Each row below holds a small network's activations on one input, seen along a few directions.
In each table, some parts of the input vary, and every possible input appears once, in random order.
A made-up example of a description, with smaller parts first: one of 2 separate values, together with either a single point or one of 11 places along a line or (one of 5 places around a ring, together with one of 6 places along a line).
Shared parts are said once, and a part with two or three values counts as separate values.
In the rows, 128 means zero.

Table:
row 1: [213 153 134 176  87 217  42  81 119 104 167]
row 2: [ 50  67 109 108  43 145 200 142 100 124  68]
row 3: [ 89  81 183  86  61 130 202 136 153 135  61]
row 4: [131  35 139 225 209 135 168 195 190  31 131]
row 5: [184  99 130  57 220 147 178  54 118 122 165]
row 6: [171 168  93 192 115 188 132 157  41  68  74]
row 7: [169 101  82  65 159 161 118   7 135  85 228]
row 8: [208 167 159 162 140 170 119 145  91  85  58]
row 9: [ 48 214 111 112 185  91  99 194 194 173  77]
row 10: [ 60 206  77 130 123 128  29 134 236 194 198]
row 11: [ 87 125 121 188  97  48 127 165  30 119 120]
row 12: [115  56 190  86  68 153 180 114 168 193 102]
row 13: [102 192  97  98 170 104  82 192 218 223 130]
row 14: [100  59 144  88   7 164 121  73 185 157 165]
row 15: [244 134 154 151 143 189  87 125 105 143  97]
row 16: [156 125 118  67 217 117 209  65 108  69 117]
row 17: [133 118 162 172  67  70  50  96 107 158 218]
row 18: [120 125  52 101 194 134 227  77  60  52 132]
row 19: [ 11 215  58 123 159 116  94 224 144 141 107]
row 20: [162 112 192 153 117  53 103 142 100 187 157]
row 21: [135 135 183 150 108  29 122 168  87 124 115]
Question: What do these inputs look like to the network?
Answer: either a single point or (one of 4 places along a line, together with one of 5 separate values)
Question: Change only the place on the line of 4 in row 18. List by row number the other rows that result.
Answer: row 5, row 7, row 16

Table:
row 22: [159  90 130 140 194 157 219 111  60  52  89]
row 23: [156 104 117 114 201 120 237 115  47  46  90]
row 24: [ 24 193  81 124 169  49 112 229 157 162  81]
row 25: [ 43 198  91 144 137  63  87 226 163 151  92]
row 26: [182  95 144 155 135 173 172  83  49  62 117]
row 27: [ 85 182 112 147 110 121  70 217 184 184 104]
row 28: [ 75 182 113 145 121  37  63 182 153 183 150]
row 29: [233  60 174 112 123 166 129  31  97  87 166]
row 30: [ 46 183 104 171 128 100  68 224 177 158  92]
row 31: [205  85 142 130 148 108 172  77  46  62 152]
row 32: [112 163 145 130  96  92  34 132 206 216 170]
row 33: [ 67 170  99 110  84 116  63 130 196 207 175]
row 34: [179  79 130  97 146 187 191  56 104  53 158]
row 35: [ 81 185 122 129 115 113  66 170 214 182 117]
row 36: [183  87 131 157 159 168 192 112  71  38  95]
row 37: [176 108 116 137 165 129 212 108  62  34  96]
row 38: [ 85 188 136 121  89 120  44 147 188 209 141]
row 39: [145  14 204 112  47 142 241  88  82  90 105]
row 40: [185 102 122 127 137 133 185  84  35  56 117]
row 41: [ 50 200  95 140 109  64  67 192 142 177 113]
row 42: [204  92 157 114 147 187 176  64 104  56 119]
row 43: [ 62 185 122 104 150 103  92 175 200 193 115]
row 44: [204  53 145 101 120 166 145  16 101  87 206]
row 45: [208  89 163 110 117 192 148  36  84  80 136]
row 46: [115 164 135 148  94  98  42 177 175 217 159]
row 47: [ 41 171  95  89 150 102 113 166 202 189 153]
row 48: [ 63 184 101 133 141 107  95 210 180 197  94]
row 49: [191  88 125 124 171 175 211  93  78  75  91]
row 50: [232  77 171 140 126 172 150  67  72  92 157]
row 51: [ 32 173  95 146 159  88  92 231 166 167  85]
row 52: [217  86 141 133 112 193 161  74  64  84 118]
row 53: [162  70 109  80 174 168 211  48 102  67 144]
row 54: [207  69 154 156 143 145 154  77  61  67 148]
row 55: [ 60 172  94 114 115 111  87 160 217 179 156]
row 56: [ 81 161 127 167 113  75  43 189 163 188 151]
row 57: [184  73 124  97 110 189 160  22  90  80 171]
row 58: [ 91 149 118 115  95  91  54 122 208 215 210]
row 59: [ 53 184 108 167 102 100  49 192 157 183 112]
row 60: [  9 107 188 118  19  73 133 200 175 213 100]
row 61: [186  87 147  94 179 173 199  62  95  69 110]
row 62: [ 87 188 115 148  84 122  49 180 169 211 120]
row 63: [213  88 136 137 141 189 187 102  83  60 100]
Question: What do these inputs look like to the network?
Answer: one of 2 separate values, together with either a single point or (one of 4 places along a line, together with one of 5 places along a line)
Question: Changing only the choice among 2 separate values turns row 29 into row 32. The same change can be made to row 63. Which row results?
Answer: row 27

Table:
row 64: [128 129 180 116 106 129  64 114 164 125 174]
row 65: [129 108  87 170 104 104 106 139 119 111 155]
row 66: [185 188  70 119 209 187 108  95 162 130 154]
row 67: [ 78 179  88 113 180 111 154 210 159  99  52]
row 68: [188  88 146 127 137 161 192  83  18  45  87]
row 69: [198  50 164 163 119 155 198  91  62  51  99]
row 70: [165 112 147 158 133  68 134 151 117 150 138]
row 71: [ 98 150  46 105 195 119 125 143 132  79 149]
row 72: [ 52  96 142 111  95 128 132 133 164 199 115]
row 73: [ 98 109 138 192 129 116 109 179 134 165 103]
row 74: [108 145  77 125 119 108  91 133  71 101 143]
row 75: [154 135 159 175 125 105  65 108 154 118 150]
row 76: [ 66 126 136  98  53 112 155 160 177 168  69]
row 77: [208 139 121 172 123 167  72 101 147 153 160]
row 78: [ 67 157  90 138 218 134 143 174 145 139  97]
row 79: [ 90 185 117 145 101 110 132 193 100 130  45]
row 80: [177 147 140 126 104 195  87  97 161 166 191]
row 81: [107 147 137 182  88  98 134 204 148 132  64]
row 82: [136 119 165 114 114  95 150 146 131 163 167]
row 83: [118  91 157  70 100  72 147 111 148 179 150]
row 84: [155  29 171  93  90 161 221  47  99  84 109]
row 85: [ 99 110 110 113  85 125 110 141 129 116 184]
row 86: [164 118 125  91  90 182  95  60 181 192 168]
row 87: [128 183 108 122 217 124 101 104 170  93 145]
row 88: [ 65 125 159 149 110 141 127 172 147 174 139]
row 89: [ 82 148 150 133  69 128 148 202 159 146  87]
row 90: [ 74 162 125 161 143 123 112 162  86 159  97]
row 91: [197 169 104 123 137 172  57  97  96 144 143]
row 92: [174  52 184 117 103 180 210  89  76  60 126]
row 93: [148 155 131 125 147  75 133 138  70 146 127]
row 94: [ 83  97  93  91  70 114 133  93 150 146 168]
row 95: [108 122 166  98  90 116  89  64 185 153 166]
row 96: [176  89 107 110 214 173 228  93  84  29  93]
row 97: [141 165 142 127 140 109  49 104 103 108 132]
row 98: [137 157  99 108 222  85 167 149 132 125 133]
Question: Changing only one part turns row 65 into row 94. The same change can be made to row 69. Which row results?
Answer: row 84
Question: What do these inputs look like to the network?
Answer: one of 5 places along a line, together with either a single point or one of 6 places along a line

Table:
row 99: [167 117 125 116 123 127 133  44  94  66 189]
row 100: [ 89 112 184 129 100  50 147 151 127 191 110]
row 101: [134 155  95 137 140 154 176 157  41  75  71]
row 102: [184 106 165 161  74 163  96 127 168 165 134]
row 103: [ 89  98 154 144  83  51 147 179 149 162 123]
row 104: [157 149 135 125  45 191  93 107 117 156 139]
row 105: [ 52 129 107 121  55  83 149 149  92 169 127]
row 106: [154 124 145 150  53 185  74  89 147 132 119]
row 107: [ 77 188  77  74 196 149 106 154 214 149 130]
row 108: [ 54 102 159 138  80  81 128 181 132 137 144]
row 109: [ 98 187 102 153 175 114  55 178 160 135 166]
row 110: [130 105 137  98 100 226 147  85 213 178 115]
row 111: [168 120 136 166 168 123 185 184  94  71  69]
row 112: [164  86 143 123 144 131 126  79 100  76 211]
row 113: [164 109  95  89 119 127 130  50  60 100 186]
row 114: [ 55 129 139 132  58  77 137 150 124 129 124]
row 115: [151 102 162 170  75 193  80 117 153 150 147]
row 116: [ 96 207  73 162 155 112  67 137 154 137 139]
row 117: [131 132 105 164 150 146 163 139  72  51  53]
row 118: [131 187 125 126 197  81  61 153 153 185 125]
row 119: [141  72 106  52 173 160 184  37 155 107 167]
row 120: [ 32 104 136  61  99 109 187 159 188 152 116]
row 121: [195  74 137 114 147  98 133  84 114  96 185]
row 122: [166 118 155 149 187 120 178 150  69 106  45]
row 123: [131 117 133 172 169 152 167 177  77  56  84]
row 124: [ 96 206  52 122 149 115  62 150 121 159 141]
row 125: [186 120 193 146  93 163  97  97 147 195 121]
row 126: [132 174  96 143 179  81  61 181 175 155 140]
row 127: [201 102 174 101 161 101 143  57  94 121 183]
row 128: [115 110  95 101 192 178 228 141 137  78  36]
Question: What do these inputs look like to the network?
Answer: one of 5 separate values, together with either a single point or one of 5 places along a line
Question: Changing only the choice among 5 separate values turns row 113 into row 124. The same change can be made to row 99. Which row results?
Answer: row 116
Question: Change only the place on the line of 5 in row 111. List by row number the other rows that result.
Answer: row 101, row 117, row 122, row 123
Question: Change only the choice among 5 separate values in row 128. List by row number the other rows that result.
Answer: row 107, row 110, row 119, row 120
